A small network was shown many inputs. Here are its activations along a few directions, one row for each input.
Each table varies a few parts of the input and shows all the possible inputs, shuffled.
Descriptions start from the smaller parts, as in this example, which fits no table here: one of 5 places around a ring, together with either a single point or one of 11 places around a ring or (one of 3 separate values, together with one of 6 places along a line).
Shared parts are said once, and a part with two or three values counts as separate values.
(in the rows, 128 means zero)

Other details of the inputs shift rows strongly along three fixed directions, in all tables alike. That doesn't count.

A family of inputs:
x1: [140 124 119 128 117 129 159 127 128 129 127]
x2: [109 112 136 122 130 117 106 118 148 140 131]
x3: [145 126 103 136 109 143 160 127 128 117 148]
x4: [139 132 127 145 118 120 125 119 127 119 119]
x5: [133 127 129 137 136 130 111 123 120 139 123]
x6: [137 126 129 138 141 132 112 133 115 138 123]
x7: [125 110 137 123 129 124 120 124 141 129 127]
x8: [154 126 123 142 127 141 141 128 111 125 120]
x9: [110 121 142 125 139 117 129 134 117 142 113]
x10: [122 115 114 122 108 129 142 114 140 131 151]
x11: [141 127 121 142 115 135 138 107 124 128 136]
x12: [129 126 115 121 140 146 107 138 137 124 117]
x13: [130 107 131 123 131 116 125 137 133 120 111]
x14: [107 165 136 112 123 126 131 115 129 111 149]
x15: [128 121 122 125 136 135 119 144 128 138 139]
x16: [119 119 118 156  83 114 158  77 184 114 158]
x17: [142 124 122 127 130 126 142 152 113 133 118]
x18: [141 123 125 130 123 123 150 136 127 127 116]
x19: [109 133 135 133 124 121 133 122 142 128 147]
x20: [125 120 130 125 139 130 109 130 128 134 130]
x21: [136 122 116 128 108 131 166 116 134 138 137]
x22: [127 127 124 154  98 114 157 108 166 127 147]
x23: [127 145 127 129 122 130 119 110 126 131 137]
x24: [115 118 124 123 133 132 113 124 152 137 111]
x25: [123 125 120 126 130 137 145 148 103 144 126]
x26: [130 137 143 148 112 103 126  91 157 108 121]
x27: [107 114 136 108 135 121 105 132 127 138 116]
x28: [127 120 132 121 122 116 135 126 128 137 122]
x29: [127 122 108 113 129 148 130 150 112 140 138]
x30: [135 125 125 125 143 134 128 150 115 146 126]
x31: [149 134 113 139 118 138 139 131 108 124 129]
x32: [125 227 155  90 147 126 125 129  94  90 142]
x33: [120 130 119 123 121 135 122 117 136 131 145]
x34: [114 116 131 118 128 124 123 124 127 148 122]
x35: [123 124 106 122 127 149 121 134 150 129 131]
x36: [127 109 134 109 135 126 116 133 123 132 122]
x37: [123 122 113 124 134 143 138 159 101 136 132]
x38: [135 104 122 112 133 132 131 142 113 133 116]
x39: [123 133 148 141 143 115 109 127 117 130 114]
x40: [132 103 136 108 139 128 120 140 117 132 106]
x41: [115 120 134 132 134 120 117 135 138 135 136]
x42: [118 138 114 122 119 141 132 125 128 128 148]
x43: [123 133 134 139 129 122 141 133 129 139 138]
x44: [134 131 111 134 128 146 127 138 102 140 127]
x45: [125 109 150 114 133 111 129 117 129 140  99]
x46: [136 112 135 128 134 132 119 129 125 122 123]
x47: [138 207 158  97 166 127 108 147  88  96 129]
x48: [126 129 124 156 131 118 110  94 174 121 126]
x49: [138 116 134 132 136 119 108 146 122 114 110]
x50: [142 119 105 161  96 131 177 122 154 129 148]
x51: [121 114 144 110 135 109 119 124 120 141 108]
x52: [126 109 120 131 111 126 140 106 139 124 136]
x53: [107 108 138 110 135 116  99 124 136 142 117]
x54: [130 132 114 139 122 142 135 126 138 130 158]
x55: [131 127 128 135 141 134 141 156 106 141 127]
x56: [127 119 150 123 132 118 118 111 140 115 117]
x57: [144 123 124 130 127 140 148 139 121 135 131]
x58: [128 123 138 130 148 121 123 152 112 143 116]
x59: [136 111 131 122 131 133 132 134 131 127 121]
x60: [116 123 131 126 134 125 135 141 109 145 118]
x61: [139 126 138 139 129 111 123 116 126 116 101]
x62: [133 116 135 124 134 116 109 139 122 116 109]
x63: [125 109 130 117 129 122 115 122 120 124 122]
x64: [136 122 116 125 122 131 135 147 125 122 132]
x65: [137 131 114 129 130 141 142 143 120 145 142]
x66: [123 122 134 137 138 124 115 134 127 130 131]
x67: [139 138  99 148 126 144 151 129 159 128 152]
x68: [115 113 135 142 106 106 125 109 170 121 137]
x69: [112 114 130 119 130 126 108 120 130 135 125]
x70: [140 140 117 134 115 133 141 113 115 123 140]
x71: [139 128 136 151 119 113 117 119 134 118 113]
x72: [137 128 113 121 115 135 153 129 133 119 142]
x73: [146 115 132 131 139 125 119 150 114 113 106]
x74: [126 134 115 141 123 138 144 142 130 133 157]
x75: [130 136 127 146 128 146 115 140 128 135 117]
x76: [144 107 107 137 113 147 155 126 124 129 140]
x77: [149 211 126 106 117 140 163 107 114  88 164]
x78: [ 83 140 181 120 137  82  91  83 164 114 121]
x79: [114 123 132 130 124 137 110 139 149 134 123]
x80: [137 115 123 122 128 137 128 129 118 124 133]
x81: [121 112 127 137 137 126  92 113 147 136  95]
x82: [151 166 121 128 118 134 153 117 115 105 138]
x83: [122 122 137 138 141 124 116 139 120 129 127]
x84: [104 209 177 107 136  98 114  87 142  91 145]
x85: [122 112 143 116 134 111 103 122 126 119 110]
x86: [113 110 123 131 100 114 135 102 161 128 145]
x87: [111 122 124 125 117 127 138 117 137 146 135]
x88: [127 162 127 123 131 135 130 132 100 124 131]
x89: [126 120 128 115 136 130 123 139 117 148 120]
x90: [123 122 111 123 128 143 138 153 105 137 135]
x91: [121 125 140 128 140 137  97 149 132 130 106]
x92: [131 132 126 131 133 147 125 159 122 141 117]
x93: [129 110 133 131 128 114 123 134 144 117 115]
x94: [154 117 113 137 123 149 164 145 117 139 128]
x95: [129 123 108 136 137 136 119 132 163 121 137]
x96: [120 149 141 113 137 122 102 116 118 129 119]
x97: [155 176 125 117 123 146 155 120 105 103 145]
x98: [107 175 146 100 135 121 130 127 124 110 146]
x99: [142 120 123 121 129 138 146 140 111 142 126]
x100: [124 137 132 141 131 127 126 126 108 132 120]
x101: [117 118 129 128 138 130 119 142 108 133 119]
x102: [143 121 140 136 137 126 115 123 115 126 108]
x103: [125 124 120 133 136 139 132 150 102 131 127]
x104: [118 117 120 151 128 121 113  99 184 120 137]
Each input here is: one of 4 places along a line, together with either one of 3 separate values or one of 11 places around a ring or (one of 2 separate values, together with one of 6 places along a line).
Question: The inputs of x35 and x81 match in every part but the place on the line of 4. If x10 is changed in the same way as x35 into x81, which row does it become?
Answer: x70
Question: The inputs of x73 and x26 match in every part but the place on the line of 4. If x78 is changed in the same way as x73 into x26, which row does it become?
Answer: x84
Question: The inputs of x57 and x102 match in every part but the place on the line of 4. If x28 is changed in the same way as x57 into x102, which row does it become?
Answer: x31
Question: Which other rows does x86 become when the choice among 2 separate values takes its other values? List them by row number.
Answer: x72
Question: Which other rows does x13 become when the place on the line of 6 takes its other values? List them by row number.
Answer: x38, x40, x59, x72, x93
Question: A walk changes only the place on the line of 4. It starts at x11 and steps to x80. List the rest of the walk in order.
Answer: x36, x99
